These are the activations of a small network on made-up records, seen along a few directions, one row for each record.
After each row come some of the record's fields: Rom, Rurav, Lezo, Dem, Fad, Nivon, Der.
Not every record has every field; a missing one is written absent.
Other fields move the rows too, some of them a lot.
In the rows, 500 means zero.
Strong random noise was added to every row along 4 fixed directions; ignore it. To show where, here is one row again and again, with new noise each time:
[468 491 302 481 545 522 369 455 386 409 385 506 622 459 346 586]
[576 443 451 386 523 525 476 531 567 396 330 676 587 517 445 640]
[461 548 548 595 652 511 476 498 475 500 469 432 462 479 476 383]
[733 685 409 403 496 433 564 330 648 584 424 618 506 448 572 472]
[445 559 463 579 554 480 480 457 434 501 533 381 501 442 408 420]
[409 555 703 637 458 420 677 526 538 560 747 273 381 434 439 314]

[357 310 626 500 546 573 419 675 466 380 440 606 480 661 565 611] -> Rom=c1, Rurav=y2, Lezo=z2, Dem=d1, Fad=w1, Nivon=g1, Der=k1
[359 556 507 663 776 623 319 492 436 538 365 425 432 550 556 386] -> Rom=c2, Rurav=y2, Lezo=z1, Dem=absent, Fad=w1, Nivon=g2, Der=absent
[543 643 338 425 464 500 431 345 603 588 462 600 514 564 573 591] -> Rom=c1, Rurav=y2, Lezo=z1, Dem=d1, Fad=w2, Nivon=g2, Der=k2
[450 321 554 554 593 567 603 589 448 489 466 538 549 374 600 410] -> Rom=c2, Rurav=absent, Lezo=absent, Dem=absent, Fad=w2, Nivon=absent, Der=absent
[607 571 560 476 674 554 417 495 650 566 334 640 391 635 667 465] -> Rom=c1, Rurav=y2, Lezo=absent, Dem=absent, Fad=w2, Nivon=g2, Der=absent
[606 430 302 457 440 449 437 479 319 491 511 495 569 459 500 552] -> Rom=c2, Rurav=y2, Lezo=absent, Dem=absent, Fad=w2, Nivon=g1, Der=absent
[699 481 501 418 614 478 378 584 465 417 297 654 471 579 547 529] -> Rom=c2, Rurav=y2, Lezo=z2, Dem=d2, Fad=w2, Nivon=g1, Der=k2
[613 573 551 513 461 421 682 466 486 564 639 384 492 291 494 296] -> Rom=absent, Rurav=absent, Lezo=absent, Dem=absent, Fad=absent, Nivon=absent, Der=absent
[370 458 765 624 512 487 613 580 597 620 705 362 295 564 615 310] -> Rom=c1, Rurav=y2, Lezo=z2, Dem=d1, Fad=w2, Nivon=g2, Der=k2
[392 441 407 536 448 517 461 509 375 511 577 471 531 501 535 530] -> Rom=c2, Rurav=y2, Lezo=z1, Dem=d1, Fad=w2, Nivon=g1, Der=k1
[545 316 473 436 440 463 491 577 421 441 519 526 528 525 487 556] -> Rom=c2, Rurav=y1, Lezo=z2, Dem=absent, Fad=w1, Nivon=g1, Der=absent
[724 642 740 548 663 485 723 496 705 597 419 583 402 379 688 240] -> Rom=c2, Rurav=absent, Lezo=absent, Dem=absent, Fad=w2, Nivon=absent, Der=absent
[438 305 427 438 383 529 447 636 397 397 500 564 527 564 466 660] -> Rom=c2, Rurav=y1, Lezo=z1, Dem=absent, Fad=w2, Nivon=g2, Der=absent
[391 497 769 654 556 454 616 572 505 565 716 320 320 541 594 297] -> Rom=c1, Rurav=absent, Lezo=absent, Dem=absent, Fad=w1, Nivon=absent, Der=absent
[395 506 634 637 512 485 629 517 523 554 634 351 452 432 498 365] -> Rom=c2, Rurav=y1, Lezo=z2, Dem=absent, Fad=w2, Nivon=g2, Der=absent
[479 643 281 587 614 471 261 332 300 563 465 369 481 523 532 415] -> Rom=c1, Rurav=y2, Lezo=z2, Dem=absent, Fad=w1, Nivon=g1, Der=absent
[427 475 377 521 660 593 393 460 405 440 325 540 623 440 450 506] -> Rom=c1, Rurav=absent, Lezo=absent, Dem=absent, Fad=w1, Nivon=absent, Der=absent
[550 502 664 555 578 492 603 556 496 527 549 426 436 441 514 313] -> Rom=c1, Rurav=absent, Lezo=absent, Dem=absent, Fad=w1, Nivon=absent, Der=absent
[583 402 582 460 535 496 541 566 516 491 480 551 493 533 540 493] -> Rom=c1, Rurav=y2, Lezo=z2, Dem=absent, Fad=w1, Nivon=g1, Der=absent
[405 299 493 441 134 422 717 577 467 413 742 424 634 369 299 701] -> Rom=c2, Rurav=y2, Lezo=z2, Dem=d1, Fad=w2, Nivon=g1, Der=k1
[529 364 639 358 343 459 517 704 551 376 550 599 464 666 425 695] -> Rom=c1, Rurav=y2, Lezo=z1, Dem=d2, Fad=w1, Nivon=g1, Der=k2
[732 414 432 332 498 502 545 499 534 499 383 718 560 483 631 535] -> Rom=c1, Rurav=absent, Lezo=absent, Dem=absent, Fad=w1, Nivon=absent, Der=absent
[712 311 613 240 248 427 714 620 698 410 498 716 570 513 441 736] -> Rom=c1, Rurav=y2, Lezo=z2, Dem=absent, Fad=w1, Nivon=g1, Der=absent
[446 504 667 457 349 476 599 570 688 454 587 537 440 617 466 644] -> Rom=c1, Rurav=y1, Lezo=absent, Dem=absent, Fad=w1, Nivon=g2, Der=absent
[573 431 681 466 397 441 672 601 610 485 604 499 444 476 500 511] -> Rom=c2, Rurav=y1, Lezo=absent, Dem=absent, Fad=w1, Nivon=g1, Der=absent
[578 467 444 392 360 467 510 494 561 554 559 561 453 581 565 573] -> Rom=c1, Rurav=y2, Lezo=z1, Dem=absent, Fad=w2, Nivon=g2, Der=absent
[594 545 359 346 429 526 517 380 686 583 403 697 563 510 607 628] -> Rom=c1, Rurav=y2, Lezo=z1, Dem=absent, Fad=w2, Nivon=g2, Der=absent
[568 715 363 529 430 444 524 303 485 628 591 370 494 398 455 394] -> Rom=c1, Rurav=y1, Lezo=absent, Dem=absent, Fad=w1, Nivon=g2, Der=absent
[582 527 348 435 269 408 638 422 467 476 588 461 629 307 358 562] -> Rom=c2, Rurav=absent, Lezo=absent, Dem=absent, Fad=w2, Nivon=absent, Der=absent
[558 341 707 547 612 528 629 692 480 447 462 534 467 423 562 359] -> Rom=c2, Rurav=absent, Lezo=absent, Dem=absent, Fad=w2, Nivon=absent, Der=absent
[654 607 369 402 276 392 532 395 522 587 626 500 443 533 557 551] -> Rom=c2, Rurav=y1, Lezo=z1, Dem=absent, Fad=w1, Nivon=g1, Der=absent
[440 435 816 634 771 634 609 653 662 511 351 604 403 504 695 348] -> Rom=c2, Rurav=y1, Lezo=absent, Dem=absent, Fad=w2, Nivon=g2, Der=absent
[465 761 464 638 585 516 534 280 588 695 549 334 458 367 536 310] -> Rom=c2, Rurav=y2, Lezo=absent, Dem=absent, Fad=w1, Nivon=g2, Der=absent
[428 250 759 497 470 513 584 785 446 352 583 477 453 568 417 514] -> Rom=c1, Rurav=absent, Lezo=absent, Dem=absent, Fad=w1, Nivon=absent, Der=absent
[373 522 750 628 670 579 593 574 601 477 461 437 471 454 458 362] -> Rom=c1, Rurav=absent, Lezo=absent, Dem=absent, Fad=w1, Nivon=absent, Der=absent
[479 413 364 510 494 525 510 518 359 406 426 493 657 329 379 531] -> Rom=c2, Rurav=absent, Lezo=absent, Dem=absent, Fad=w2, Nivon=absent, Der=absent
[411 452 578 584 624 545 411 573 474 543 524 456 375 627 608 421] -> Rom=c1, Rurav=y2, Lezo=absent, Dem=absent, Fad=w2, Nivon=g2, Der=absent
[251 563 384 579 410 509 355 461 393 424 586 322 538 561 271 639] -> Rom=c1, Rurav=y1, Lezo=absent, Dem=absent, Fad=w1, Nivon=g2, Der=absent

Which values does each new row have?
[563 452 158 494 408 438 378 421 171 489 550 378 627 377 389 528] -> Rom=c2, Rurav=y2, Lezo=absent, Dem=absent, Fad=w2, Nivon=g1, Der=absent
[521 387 679 444 573 544 525 601 687 554 450 702 361 669 775 505] -> Rom=c1, Rurav=y2, Lezo=z2, Dem=d1, Fad=w2, Nivon=g2, Der=k2
[371 502 677 536 396 492 643 558 604 513 649 412 471 485 434 504] -> Rom=c1, Rurav=y2, Lezo=z1, Dem=absent, Fad=w1, Nivon=g1, Der=absent
[377 518 590 607 674 529 358 556 429 402 419 389 482 590 340 517] -> Rom=c1, Rurav=y2, Lezo=z2, Dem=absent, Fad=w1, Nivon=g1, Der=absent
[482 583 627 476 276 382 665 488 601 501 729 393 445 515 392 537] -> Rom=c1, Rurav=absent, Lezo=absent, Dem=absent, Fad=w1, Nivon=absent, Der=absent
[366 324 796 677 631 539 631 750 420 412 563 363 446 403 445 314] -> Rom=c2, Rurav=absent, Lezo=absent, Dem=absent, Fad=w2, Nivon=absent, Der=absent
[365 494 705 598 499 516 531 623 526 459 607 363 403 574 394 450] -> Rom=c1, Rurav=y1, Lezo=absent, Dem=absent, Fad=w1, Nivon=g2, Der=absent
[483 722 354 514 298 360 513 306 439 556 716 293 502 459 343 505] -> Rom=c1, Rurav=absent, Lezo=absent, Dem=absent, Fad=w1, Nivon=absent, Der=absent
[266 572 559 675 569 580 497 495 473 546 558 395 458 482 536 410] -> Rom=c2, Rurav=y1, Lezo=z1, Dem=d1, Fad=w2, Nivon=g2, Der=k1
[633 593 432 455 467 463 566 414 583 518 429 558 563 416 465 515] -> Rom=c2, Rurav=y1, Lezo=z2, Dem=absent, Fad=w2, Nivon=g2, Der=absent
[568 291 621 401 337 466 726 634 586 460 579 632 517 461 597 574] -> Rom=c2, Rurav=absent, Lezo=absent, Dem=absent, Fad=w2, Nivon=absent, Der=absent
[413 408 283 523 561 572 440 439 338 452 401 469 691 311 403 515] -> Rom=c2, Rurav=absent, Lezo=absent, Dem=absent, Fad=w1, Nivon=absent, Der=absent
[576 668 366 519 535 462 442 311 452 608 515 492 492 518 607 445] -> Rom=c1, Rurav=y2, Lezo=z2, Dem=d1, Fad=w1, Nivon=g1, Der=k1
[664 670 208 510 636 442 282 320 286 564 372 485 518 453 555 389] -> Rom=c2, Rurav=y2, Lezo=z2, Dem=d2, Fad=w2, Nivon=g1, Der=k2
[508 388 485 476 647 539 395 521 453 474 360 605 492 594 591 557] -> Rom=c1, Rurav=y2, Lezo=z2, Dem=absent, Fad=w1, Nivon=g1, Der=absent
[492 490 593 560 522 507 638 490 551 557 538 515 493 424 608 430] -> Rom=c2, Rurav=y2, Lezo=z2, Dem=d1, Fad=w2, Nivon=g1, Der=k1
[566 543 614 435 458 460 570 527 608 452 499 565 470 559 479 555] -> Rom=c1, Rurav=absent, Lezo=absent, Dem=absent, Fad=w1, Nivon=absent, Der=absent
[452 367 557 600 585 520 543 640 334 409 490 416 544 363 417 395] -> Rom=c2, Rurav=absent, Lezo=absent, Dem=absent, Fad=w2, Nivon=absent, Der=absent
[565 445 424 416 327 424 538 483 453 507 607 465 537 462 464 530] -> Rom=c1, Rurav=y2, Lezo=z2, Dem=absent, Fad=w1, Nivon=g1, Der=absent
